Each row below holds a small network's activations on one input, seen along a few directions.
Each table varies a few parts of the input and shows all the possible inputs, shuffled.
A made-up example of a description, with smaller parts first: one of 3 separate values, together with either a single point or one of 9 places around a ring or (one of 4 places along a line, together with one of 5 places around a ring).
Shared parts are said once, and a part with two or three values counts as separate values.
In the rows, zero is written as 128.

Rows:
r1: [ 90  95 127 118 131 145 103 139 157 146 112]
r2: [111  86 118 128 133 135 113 147 148 147 122]
r3: [107 163 154  99 110 139 136 103 104 113 108]
r4: [129 157 153 106 105 144 133 110  97 109 117]
r5: [144 145 144 111 110 129 133 114  89 106 135]
r6: [109  93 106 139 142 121 108 151 133 155 139]
r7: [ 72  99 124 110 135 138 119 134 160 152  97]
r8: [152 164 127 119 117 115 143 128  83 125 139]
r9: [134  93 106 137 140 119 115 162 139 158 138]
r10: [187 154 120 227 169 112 160  90 214  78 155]
r11: [174 159 129 114 115 112 144 130  81 120 146]
What do these inputs look like to the network?
> either a single point or (one of 2 separate values, together with one of 5 places along a line)
Start at r7 and move only the place on the line of 5, one step at a time. The first step leads to r1. Which rows follow, in order?
> r2, r6, r9
Which other rows does r11 become when the choice among 2 separate values takes its other values? List them by row number.
> r9

Rows:
r12: [151  67 128 179 152 123 105 151 177 133 160]
r13: [125 162 138 126 122 131 145 100 128 106 111]
r14: [132 109  97 167 163 104 124 142 146 130 153]
r15: [145 135 101 152 138 105 134 143 126 149 147]
r16: [ 13  85 147  20  83 169  96 151  85 182  68]
r17: [110  86 150 170 131 157 117 107 203 115 123]
r18: [141 175 137 106 104 145 148  94 109 104 118]
r19: [144  79 114 175 157 109 123 152 166 140 154]
r20: [186 165 125 117 101 127 129 137  62 108 149]
r21: [178 157 118 123 128 118 137 140  87 123 159]
r22: [158 135 126 145 145  98 134 144 105 119 159]
r23: [ 54  64 127  35 100 141  78 197  54 213 109]
r24: [157 182 153  93  84 147 144  96  94  88 106]
r25: [ 99 137 116 154 149 132 142 107 178 113 114]
r26: [115 146 124 130 129 123 145 101 165 120 108]
r27: [160 140 128 134 148  99 124 133  98 126 147]
r28: [127 173 148 121 132 136 145 101 123 111 105]
r29: [109 108 127 159 138 138 134 110 198 123 114]
The inputs of r17 and r12 match in every part but one. If r26 is changed in the same way as r17 into r12, which row does it become?
> r15
What do these inputs look like to the network?
> one of 2 separate values, together with either a single point or one of 8 places along a line
Which other rows does r14 become when the choice among 2 separate values takes its other values? List them by row number.
> r25

Rows:
r30: [ 96 123 121 152 163 127 167 130 201 163  73]
r31: [208 147 120 104 126  69 131 149  93 131 166]
r32: [155 164 152 126  81 153 128  76 104  89 147]
r33: [194 169  79 135 127 111 147 145  79 143 140]
r34: [ 73  98 130 155 149  92 145 110 192 120 122]
r35: [160 156 138 152 162  94 117 142  47 121 190]
r36: [101  97 111 136 156 128 144 101 206 135  98]
r37: [  6  96 144  14 115 139 119 152  73 190  58]
r38: [124  92 125 181 185 113 112 182 118 135 195]
r39: [107 165 117 126 127 105 153  71 110  95 102]
r40: [101 109 157 168 143 191 111 121 159  97 163]
r41: [178 162 166  96  75 135 139 101 133  88 128]
r42: [144  81  89 187 142  95 102 161 136 144 179]
r43: [ 62 125 147 170 187 111 104 117 181 134 127]
r44: [183 185 139 116  98 181 153  89 120 117  96]
r45: [173  97  85 167 154 114 128 183 159 180 130]
r46: [126 170 129  86 113  80 167  94 147 100 109]
r47: [132  82 140 159 116 171 111 101 171 103 134]
r48: [ 86  72 119  36 105 123  70 215  23 211 110]
r49: [110 203  95 118 111 113 178  96 138 124  94]
r50: [128 178 158 131 109 176 132 102  92  64 163]
r51: [ 62  87 153  21  52 205  70 153  68 162  81]
r52: [187 138 125 139 136  78 130 130  56 125 160]
r53: [176  69  89 156 152 110 109 159 153 158 156]
r54: [149  92 128 132  97 165 108 125 205 107 141]
r55: [149 111 145 160 109 171 130 143 193 134  89]
r56: [ 88 188 157 132 164 109 151 108  99  84 104]
What do these inputs look like to the network?
> one of 3 separate values, together with either a single point or (one of 2 separate values, together with one of 4 places along a line)
The inputs of r45 and r30 match in every part but the choice among 3 separate values. If r31 is changed in the same way as r45 into r30, which row does it become?
> r46
List by row number the other rows that have the choice among 3 separate values in common with r50.
> r32, r40, r41, r44, r47, r51, r54, r55
Which other rows does r38 become when the place on the line of 4 takes its other values? List them by row number.
> r42, r45, r53
Which other rows does r35 become when the choice among 3 separate values takes its other values? List them by row number.
> r50, r56
